These are the activations of a small neural network, seen along a few directions. Each row is one input.
Each table varies a few parts of the input and shows all the possible inputs, shuffled.
A made-up example of a description, with smaller parts first: line(6) and (point or line(9) or (values(3) and ring(5))).
Shared parts are said once, and a part with two or three values counts as separate values.

Rows:
x1: [  8   7   9  -2  -1 -12  -2   7  -1 -14 -21   7   4   7  -5  -6  -6   7
   8]
x2: [  9   1   1  -7   0   5  15   2   7  10 -10   5  10   0  -2 -15 -12 -10
   1]
x3: [  3   1   1 -20  -3   2  -4   4  13  -8   8  17   5   4  -4   1  -7  -7
  -1]
x4: [ -6  -3  -4   0  -2 -14 -12   3   3  -9   5   8  -6  -9   8   4  -2  16
   2]
x5: [ -4  -4  -8 -11  -2  -3 -10   9  13  -6  16  13  -6  -3   5   8  -6   2
   0]
x6: [  4   5   9   6   2   0  13   6  -3   5 -19   0   6   0   0 -18  -7   4
  10]
x7: [ 13   2   3 -15  -2  -6   0   3   9 -10 -11  11   8   8  -7  -3 -11  -6
  -1]
x8: [ -4   2   1  12   9   3 -15 -26 -19  -6   7 -43  -5  24 -16  44  38 -10
 -17]
x9: [ -8  -5 -10  -1   1   9   6   7  11  14  17  11  -5 -11   8  -3  -7  -3
   1]
x10: [  0  -4   3  15  -4   1   5   2 -11   3  -7  -1  -4 -13   8 -18  -5   9
   7]
x11: [  5  -2   3   6  -8 -11 -11   3  -9 -16  -9   4  -5  -6   4  -5  -4  13
   6]
x12: [-11  -5  -4  10   2  -2   3   1   0  11   6   5  -5 -17  11  -8  -3  12
   3]
x13: [  0   1  -1 -12  -1  14  11   3  11  13   8  13   6  -3   1 -11  -8 -11
   0]
x14: [ -9   3  -4  19  10  13   1 -24 -24  13   9 -49  -3  17 -11  30  40 -15
 -18]
What do these inputs look like to the network?
> values(2) and (point or ring(6))
Changing only the values(2) part turns x1 into x6. The same change can be made to x3. Which row results?
> x13

Rows:
x15: [  7   1   6 -19  -6  -8   2  21  23 -15  -3  36   3   0   2  -4 -22  11
  10]
x16: [-20  -7 -12 -22   5  31  15  -8  22  23  52   8  -2  -7   9  12   8 -17
 -20]
x17: [ 16   5   7 -27  -4 -14  -5  14  18 -21 -18  35   5   4  -7 -11 -24   2
  11]
x18: [ 14   7   1 -27  -8 -13  -3  17  22 -11 -14  25  16   7   0 -19 -25  -8
   2]
x19: [-10  -9  -8  20   5   5  -6 -22 -23   0   4 -52  -8  13  -8  35  39  -9
 -24]
x20: [  2   9  11  10   4  -2 -28 -30 -35 -15   1 -38  -5  32 -23  45  37  -7
 -10]
x21: [ -2  -5   3 -20   3  -9  -4  18  24  -8   7  36   3  -7   5  -9 -27  11
  13]
x22: [ 15   5  12   6  -6  -8   7   9  -6  -9 -35  16   2 -10   4 -36 -21  10
  15]
x23: [ -1 -11   2  14  -6  -5   7  11   3  -2 -10  15  -2 -27  17 -37 -19  19
  13]
x24: [  6   0  10  13  -9  -2  14  17  -1  -3 -20  17   0 -13  13 -29 -19  19
  16]
x25: [ -9   2  -1  21  15   6  -1 -24 -15  17   6 -52 -10  12  -1  32  34  -4
 -11]
x26: [ -7  -7 -23 -16  -5  22   0  15  21  13  39  18 -10 -13  13   1  -7 -15
   0]
x27: [-26  -6 -21   9   2  17  13  -3  15  37  28   7  -4 -30  14  -5  10  -3
 -10]
x28: [  6  -2   4  13  -8  -5   6  10  -2   8 -16  16   0 -17  11 -36 -29   8
  11]
x29: [  8  -2   2  12   4   6 -14 -31 -24  -4  -2 -47   5  20 -17  31  38 -12
 -16]
x30: [  4   2  -3 -25  -2 -12   0  13  19  -6   1  35   6  -5   4  -5 -31   7
  10]
x31: [ -6   6  -6  23  16  -2  -2 -21 -26   4   6 -44  -9  26 -15  37  38  -9
 -19]
x32: [  3   4  14   1  -6 -13   8  18 -13  -2 -19  15   4 -11   8 -34 -17  18
  20]
x33: [  4   7   2  14   4   5  -8 -23 -24  -8  -7 -49   7  26 -29  32  36 -20
 -12]
What do these inputs look like to the network?
> values(3) or line(6) or (values(2) and line(5))

Rows:
x34: [ -1  -9  -8  -8  -8  13   4   3  11  10  18  21  -3 -19  12 -15 -15  -5
   1]
x35: [ -6  -5  -7 -10   3   8   6  11  22  12  16  21  -2  -7   6  -2 -15  -4
   4]
x36: [  7   2   6   8   0 -15  10   7  -4   0 -29   5   6 -10   6 -27 -16  16
  12]
x37: [ 11   5   6  -2  -7 -14  -6  14  -4 -20 -19  10   0   3  -1 -12  -9  10
  10]
x38: [-16   6   3  33  11  22   2 -26 -34  17  11 -58  -7  18 -10  31  50 -10
 -12]
x39: [  8   3  10   5  -1 -15  -3  11   0 -14 -23  11  -1   1   1  -9 -14  15
  14]
x40: [ 12  -4  11   7 -11 -10  -4   5 -11 -17 -19  10   0 -10   5 -23 -15  14
  11]
x41: [ -8  -4 -11  -4   3   8  20   7  17  26  11  18   3 -19  11 -20 -15  -3
   0]
x42: [-16  -4 -12  15   9  -5 -20 -23 -14  -1  22 -37 -13   8  -3  45  37   2
 -20]
x43: [  8  10  14  -8  -4 -13  -8   3  -2 -20 -21  10   8   9  -8  -4  -4   8
   7]
x44: [ -3  -3 -11 -17  -4   9   3  14  18   5  20  19  -1  -6   6  -4 -11  -8
   0]
x45: [ -5   1  -2 -23   1   9   1   3  20   6  19  18   6   1  -1   2  -5 -10
  -4]
x46: [ 11   2   0   5   8   4  -6 -30 -19  -5  -5 -48   4  32 -24  38  33 -24
 -23]
What do these inputs look like to the network?
> values(3) or (values(2) and line(5))
Which of the alternatives is x45?
> values(2) and line(5)

Rows:
x47: [  9   6   4 -18  -2   1  -5   3  12 -10   0  15   3  13 -12   8  -4 -12
  -1]
x48: [  3   7  -3 -20   6 -12  -1  10  20 -10  -2   6   6  14  -9  13  -4  -3
  -3]
x49: [ -4  -3  -7   5  -3   9  16  -4  -1  19   7   0   2 -17  11 -18  -3  -3
  -5]
x50: [-13  -1  -9   8  11   2  18   9   6  27   4  -5   0  -7   9  -3   0   4
   0]
x51: [  7  -5   7  17  -7  -1   4   3 -18  -9 -16  -7  -2 -11   4 -20  -5   9
  10]
x52: [ 17  -5   5 -20  -8   2  -7   1   9 -14   2  12   4   8  -7   1 -10 -14
  -4]
x53: [  3   7   3  -6  12 -11  15  -1   6   7 -18  -5  13  13 -10  -2  -2  -3
  -4]
x54: [-18  -4 -11  14  10  15  -7 -26 -18  14  28 -42 -15   8  -4  39  38 -14
 -21]
x55: [-10   0  -3  10   2  11  18   0   1  22   7   3   0 -11   6 -12   1  -3
  -3]
x56: [-14   0   2   6   5   9  17  -2   4  24   8  -1   3 -10   8 -11   2   2
   0]
x57: [ -5  -6 -15 -10  -7   7  -4   6   9   5  23  12  -4 -13  10  -4  -6  -4
  -1]
x58: [ -4   5  12  15   0  -5   2   6 -13   0 -17  -9   0  -3   3 -12   2  16
  13]
x59: [  5  -3  -3  -3 -13 -12 -15   6  -6 -20  -3   9  -6  -7   8  -3  -6  13
   4]
x60: [ 17  -2   8  -4  -2  10  10  -5  -3   0 -13  -1   9   7  -8 -13  -8 -15
  -1]
x61: [  0   3   0   5   5   9 -10 -28 -17  -4   7 -42   5  28 -22  44  36 -20
 -21]
x62: [  8 -10   3   1 -12  -8 -16   2  -4 -21  -2  13  -9  -7   6  -3 -11  11
   5]
x63: [-13  -4 -14  -7   9  -3  -3   7  22  10  17  13  -4  -8   7  11  -5   5
   0]
x64: [ -4   3   3  17   7 -19   4   9  -9   2 -21 -10  -1  -2   4  -6   0  18
  10]
x65: [  0  -9  -3  10  -3  17  15  -3  -1  17  10   1  -2 -15   9 -17  -9  -7
   1]
x66: [ -2   1   3   2  -5 -15 -13   5  -2 -18  -3  14  -6  -3   2   1  -3  14
   2]
x67: [  5   7   7 -21   2   0  -6   1  15  -9   1  11   7  13  -9   9  -4  -7
   1]
x68: [  6   1   3  14  -7  -5   2   2 -17  -6 -19  -8  -1 -11   5 -18  -1  11
   9]
x69: [ -5   3   6  -1  -3 -11 -14   9  -1 -16  -1   8  -4   0   6   3  -3  18
   8]
x70: [ -4   1  -2   2   3 -24 -14   7   8 -15  -8   9  -7   0   6  11  -7  20
   6]
x71: [ 13   6   2  -7  -3   6  11   0  -5   1 -15  -5  12   7  -6 -14  -3 -13
  -1]
x72: [ -3  -1   0  26   7  -4 -22 -27 -29 -10   5 -46 -13  15  -7  35  41   4
 -13]
x73: [ 13   2  -1 -24  -8  -1  -5   5   8 -13   1   9   6   8  -6   1  -5 -12
  -4]
x74: [-13  -3  -5  -9   3   8  -5   3  15   9  22  15  -3  -8   7   5  -4   2
   4]
x75: [-11  -3  -9  -7   0   4  -2   5  12   6  22  18  -4 -10   4   1  -2  -2
  -3]
x76: [  2   4   9  20  -2  -4   2   1 -14  -1 -19  -1  -4  -4   0 -11  -1  11
  11]
x77: [  5   8  11  -5   6   7  10  -4   2   7 -15  -3  12  14  -9  -6  -1  -8
   4]
x78: [ -2 -14  -9  -7  -7  10  -5   2  10   3  24  16  -6 -13   8  -4 -12  -6
  -1]
x79: [  9   9   7  -2   3   8  11  -3  -1   5 -16   1   9  13 -12  -7  -1 -13
   1]
What do these inputs look like to the network?
> values(3) and (point or (values(2) and line(5)))
Changing only the values(3) part turns x77 into x56. The same change can be made to x67. Which row results?
> x74
Change only the values(2) part in x71. List by row number the other rows that result.
> x73
Change only the values(2) part in x58. List by row number the other rows that result.
> x69
Change only the values(3) part in x60. List by row number the other rows that result.
> x51, x65

Rows:
x80: [-29 -11 -31   3  12  23  23  -7  16  52  46  -4  -5 -25  17   2   7 -13
 -17]
x81: [ -1   5   3  12  -4 -21  19  31   4   6 -33  29   3 -27  21 -51 -32  33
  27]
x82: [-27  -3  -7  29  18  29   7 -25 -17  36  31 -47 -11   6  -2  33  41 -12
 -15]
x83: [ -2 -15 -21 -34  -1  20  -8  -5  34   8  51  18  -4   1  -1  26  -7 -31
 -19]
x84: [ -5  12   5  37  10  -6   9 -20 -43   8 -27 -60   3  14  -9   8  41   6
  -8]
x85: [-15  -8 -15  -2  -9  19  19  20  15  29  27  36  -5 -39  27 -40 -24   3
  10]
x86: [  6  -6  -7 -43 -15  11  -4  23  38  -8  28  57   3 -12   8 -17 -35 -12
   5]
x87: [ -6   0   1 -12  12  20 -16 -24   6   0  31 -25  -3  33 -22  57  30 -28
 -20]
x88: [ 23  10  20   0   3  -4 -13 -23 -22 -27 -29 -36   9  42 -32  29  24 -16
 -10]
x89: [  7   3  17  38  -5 -26  -4  -3 -39 -18 -46 -21  -4  -9   6 -22   4  35
  15]
x90: [ 26   1  13 -25 -16 -24 -12  32  20 -39 -28  52   4  -2   2 -27 -46  15
  24]
x91: [ 23  12  22  -5  -4 -41 -20   0 -12 -47 -51   1  10  20 -16   1  -4  21
   7]
Changing only one part turns x91 into x86. The same change can be made to x89. Which row results?
> x85
What do these inputs look like to the network?
> values(2) and ring(6)
Change only the values(2) part in x81. List by row number the other rows that result.
> x90
